These are the activations of a small neural network, seen along a few directions. Each row is one input.
In each table, some parts of the input vary, and every possible input appears once, in random order.
A made-up example of a description, with smaller parts first: one of 3 separate values, together with either a single point or one of 11 places around a ring or (one of 6 places along a line, together with one of 8 places around a ring).
Shared parts are said once, and a part with two or three values counts as separate values.

Other details of the inputs vary at random and push rows far along two fixed directions, the same in every table; ignore that.

A family of inputs:
r1: [  3  12 -31  23 -32  31  -2 -17  66 -10  -4   3  22  26 -30  22]
r2: [ 15  37  16  15 -17   0  -9   3  19 -16 -37   7   5  33 -23  -2]
r3: [ 55  46  10   9 -24 -21 -34  31 -34 -33 -67  39  30  58 -32 -22]
r4: [-12  33 -22  18 -12  46  38 -13  74   6   9 -18   8  23 -23  25]
r5: [-24 -35  28 -35  19 -16  15  -2 -55  13  23  -5 -36 -47  47  -1]
r6: [-20  12  24 -40  20 -23  32   5 -23  22  -4  11   3 -29  19  -2]
r7: [  0   1 -20  34 -34  17 -14 -23  77   6  -1   5  16  22 -30  12]
r8: [-24 -12  22 -44  10 -43  13  -5 -37  15  -6  24   1 -35  23  -1]
r9: [-33  -5 -36  19   4  47  27 -14  76   7  45 -56 -22  -3   3  24]
r10: [ 17  38   6   5   2  -3   5  21  11  -3 -37   3  10  32 -28  -7]
r11: [ 78  53  13  13  10 -17 -30  50 -65 -47 -57  11  28  46 -24 -58]
r12: [-18  -4 -45  32 -21  61  14 -30  76  -8  42 -47  -2  17  -8  34]
r13: [ 74  30  22  25 -15 -16 -51  47 -68 -47 -55  14  19  48 -23 -42]
r14: [-38 -17 -49  60  49  40  -8 -30  36  22  76 -41 -31  -2 -68  42]
r15: [-30 -13  40 -52  23 -28  33  10 -49  39   0  15 -21 -47  34   1]
r16: [-20 -43   8 -48   5 -43   6 -16 -27  34   5  48  -5 -34  33   2]
r17: [ 65  27  25  25 -34 -23 -56  23 -33 -18 -62  47  31  40 -34 -37]
r18: [ 15  23   3  15 -21  -5 -13   6  23 -14 -31   7  15  34 -28   3]
r19: [ 76  14  14  32 -20  -8 -62  41 -55 -44 -49  17  29  42 -23 -38]
r20: [-35 -19  47 -51  13 -34  20  -5 -55  28   0  22 -28 -48  40   4]
r21: [  9 -23 -22  21  -7  10 -17  -4  26 -14  11 -17   8  11  -5   6]
r22: [-29 -51  24 -60  17 -56   6  -6 -43  29  -3  35 -10 -47  36   8]
r23: [-13 -52   0 -36  21 -34   1  -3 -50   4  16   8  -2 -52  44  -5]
r24: [ 79   9  -5  28 -17 -16 -57  25 -46 -35 -50  35  33  52 -17 -40]
r25: [ 37  -2 -13  32 -11  -3 -33   1   0 -20  -6   4  28  17  -7 -28]
r26: [ -2 -10  -2 -31  26  -9   9  14 -45   3   6  -1 -18 -10  34  -9]
r27: [-18   4 -20  28 -11  40  14 -19  66 -12  28 -45 -15  14  -8  18]
r28: [-56  -3 -31  53  38  39  -2 -29  46  28  41 -13 -17   4 -82  44]
r29: [-23 -36  18 -53  27 -24  20  -6 -64  11  16  10 -32 -39  57   1]
r30: [-26   1 -44  18   3  64  41 -22  75   6  52 -51 -12   5  -2  27]
r31: [-18  26 -10  15 -20  39  26 -23  64  -4   6  -8  -2  15 -13  29]
r32: [-35 -28  33 -44   6 -34  16  -6 -39  27   7  17 -17 -46  31  10]
r33: [ 63  59  19   2  -7 -20 -22  50 -50 -31 -80  45  25  55 -27 -32]
r34: [ 22  58   8  15 -10   6  -2  17  12 -15 -33   6  22  25 -24 -13]
r35: [-16 -28   1 -27  18 -24   8  -4 -38   0  19  -7  -8 -34  36  -6]
r36: [-12  15 -18  25  -7  38  11 -22  44 -15  27 -38  -5   0  -2   6]
r37: [ 22   9   5  14 -23 -21 -22  -8  15  -1 -18  31  31  11 -14 -17]
r38: [ 68  44  15  17 -20 -28 -47  32 -31 -40 -70  45  48  43 -42 -35]
r39: [-37 -11  37 -55  15 -42  25 -12 -45  23   1  24 -15 -51  44   3]
r40: [  1 -16 -42  30 -16  43  -4 -20  55 -13  33 -26  11  17  -7  22]
r41: [-13 -45  12 -35  20 -40   1   3 -50   8   7   0 -19 -29  39  -1]
r42: [  4  20 -30  33   2  45  12  -1  63  -9  21 -51  -3  31 -26   3]
r43: [-27   4 -26  23  -3  63  29 -16  63  10  54 -61 -18  -6  -5  18]
r44: [-21  16 -33  27  -1  49  25 -14  69  -8  43 -51  -3  -4   1  10]
r45: [-66 -31  10 -52  26 -19  48 -12   8  46  26  -3 -34 -56  43  28]
r46: [-14 -68  17 -30  13 -35  -9  -5 -58  30  25  15 -17 -55  54 -10]
r47: [-31 -11  35 -48  19 -24  24  11 -45  34  -3  17 -24 -48  38   5]
r48: [-21  -4 -14  22 -31  37   5 -21  70   8  23 -14   5  -3 -22  29]
r49: [ 39  -9 -14  39 -16   0 -39   4  16 -14 -11   1  20  35 -16 -18]
r50: [-12 -16  15 -26  22  -6   9  16 -43  12  20 -14 -27 -32  37 -11]
Description of these inputs: one of 2 separate values, together with either a single point or (one of 4 separate values, together with one of 6 places along a line).
Q: Changing only the choice among 2 separate values turns r25 into r37. The same change can be made to r5. Which row results?
A: r20
Q: Changing only the choice among 2 separate values turns r16 into r24. The same change can be made to r6. Which row results?
A: r11
Q: Which other rows does r31 become when the choice among 2 separate values takes its other values? List them by row number.
A: r29
Q: Which other rows does r21 become when the place on the line of 6 takes its other values? List them by row number.
A: r9, r27, r41, r42, r49
Q: Start at r7 and move only the place on the line of 6, one step at a time. The first step leads to r22. Which rows follow, in order?
A: r18, r2, r45, r10
Q: Which other rows does r38 become when the choice among 2 separate values takes its other values? List them by row number.
A: r23
